These are the activations of a small neural network, seen along a few directions. Each row is one input.
Each table varies a few parts of the input and shows all the possible inputs, shuffled.
Descriptions start from the smaller parts, as in this example, which fits no table here: one of 2 separate values, together with either a single point or one of 9 places along a line or (one of 4 places along a line, together with one of 8 places around a ring).
Shared parts are said once, and a part with two or three values counts as separate values.
In the rows, zero is written as 128.

Other details of the inputs shift rows strongly along two fixed directions, in all tables alike. That doesn't count.

Rows:
row 1: [190 111 142 110 131 114 112  74 161 151  77 175 114]
row 2: [180 162 154  53 171 114 105 180  61 109  83 157 118]
row 3: [ 79 137 113 149 120 132 129 141 135 100 162  95 125]
row 4: [122 162 115  75 148 100 127 209  81  89 125  69 127]
row 5: [111 154 102 105 131 110 189 175 101  84 182 113 142]
row 6: [142 143 148 167 109 139 131  80 117 146 137 164 137]
row 7: [129 171 114  62 143  77 171 186 106  56 155 101 127]
row 8: [148 141 136 103 142 118 101 142 104 134  98 117 113]
row 9: [131 128 114 125 129 113 120 117 141 124 116 141 114]
row 10: [172 142 144  80 154 102 138 123 123 109 108 171 120]
row 11: [121 168 130  77 148 104 131 196  72  89 138  87 119]
row 12: [ 35  90  88 193 100 142 150 123 195 122 188  66 142]
row 13: [142 155 126 114 134 117 102 126 109 113 108 147 105]
row 14: [187 115 157 119 131 126 112  76 140 155  89 181 107]
row 15: [148  89 148 161 120 175 122  93 134 189 117 160 137]
row 16: [ 86 122 107 170  97 121 185 111 166 117 185 107 165]
row 17: [134  91 128 147 124 139 120  80 186 151 111 166 128]
row 18: [102 149 107 105 139 103 145 162 120  84 152 118 125]
row 19: [124 127 124 128 133 132  96 136 120 142 104 122 116]
row 20: [116 164 110  78 150 104 123 211  79  87 124  83 126]
row 21: [138 140 140 130 123 130 112 113 122 122 123 134 111]
row 22: [ 83 104 129 203  97 158 137  97 148 170 160 102 157]
row 23: [111 138 127  99 137 122 130 192 100 106 136  71 132]
row 24: [ 75  74 122 181 113 168 111 129 171 162 137  79 143]
row 25: [158 172 134  93 140 121 152 153  70  97 144 159 126]
row 26: [172 112 168 124 147 149  87  94 119 174  77 172 112]
row 27: [167 112 160 125 146 150  79  99 121 172  74 179 112]
row 28: [ 84  90  98 179  98 132 127  97 194 142 146  90 128]
row 29: [193  99 167 123 137 169 118 104 108 184  86 183 137]
row 30: [139  92 118 148 116 131 114  77 189 154 101 156 122]
row 31: [ 94  82 102 177  98 154 175 100 192 143 172 122 156]
row 32: [ 85 132 123 159 111 137 158 155 113 128 168  77 166]
row 33: [ 94 119 120 164 115 147 106 110 152 129 137 129 122]
row 34: [ 83 139 102 147 111 121 122 139 140 103 153  79 122]
row 35: [204 157 166 109 137 109 146  81  93 141 105 208 129]
Each input here is: one of 5 places along a line, together with either one of 2 separate values or one of 5 places around a ring.
Q: Changing only the place on the line of 5 turns row 24 into row 3. The same change can be made to row 29. Which row results?
A: row 25
Q: Which other rows agree with row 10 in the place on the line of 5? List them by row number.
A: row 1, row 7, row 16, row 17, row 30, row 31

Rows:
row 36: [ 29 118  85 186 113 126 132 123 172 106 161  82 122]
row 37: [ 57 142  80 161  94 108 184 187 122 100 195  35 166]
row 38: [ 71 177  92 127 109 116 195 223  64  61 209  22 160]
row 39: [132 154 138 130 146 125  89 120 125 119  97 150 129]
row 40: [130 199 121  67 147 100 118 152  81  44 136 157  90]
row 41: [160 204 164  76 165 104  99 178  18  80 119 131 105]
row 42: [ 96 165  65 108 109  95 191 187 116  40 198  98 134]
row 43: [190  86 159 133 158 151 131  68 148 184  91 230 126]
row 44: [108  70  98 212  83 152 137  80 204 176 134 118 170]
row 45: [ 79  74  91 203 102 140 126  58 202 179 143 123 124]
row 46: [180 142 154  74 138  84 130 112 129 119  92 132 101]
row 47: [162 164 133  88 142 104 119 126  99 120 102 155 131]
row 48: [223 166 155  62 146 115 101  75  90 118  87 233  86]
row 49: [231 128 199 121 136 141  73  51  74 202  59 214  98]
row 50: [147 194 129  43 171  94 174 225  59  62 149 137 161]
row 51: [ 84  58 118 194  92 198 141  66 212 159 163 164 135]
row 52: [114 106  85 156 107 112 168 119 160 134 150 123 144]
row 53: [104 136 129 152 110 124 122 125 127 156 141 105 130]
row 54: [ 85  98  66 123 142 170  72 188 140 150 108  33 113]
row 55: [172  27 170 120 142 174  30 119 151 213  16 173  97]
row 56: [ 87 120 141 169 122 172 156 158 108 136 184  89 156]
row 57: [198 173 189  52 168 117 145 155  45 134  96 194 131]
row 58: [ 98  42 145 178 112 165 145  80 231 170 145 106 152]
row 59: [246 148 169  56 150  88 143 107 121 124  69 174 119]
row 60: [ 40 184 110 124 121  99 133 203  85  63 175  45 135]
row 61: [105  54 144 216 102 153  75  43 245 179 109 105 115]
Q: What do these inputs look like to the network?
A: either one of 2 separate values or (one of 4 places along a line, together with either a single point or one of 5 places along a line)
Q: Change only the place on the line of 4 in row 47. List by row number the other rows that result.
A: row 39, row 44, row 50
Q: A walk changes only the place on the line of 5. It starts at row 56 and steps to row 57. List the rest of the walk in order.
A: row 50, row 43, row 51
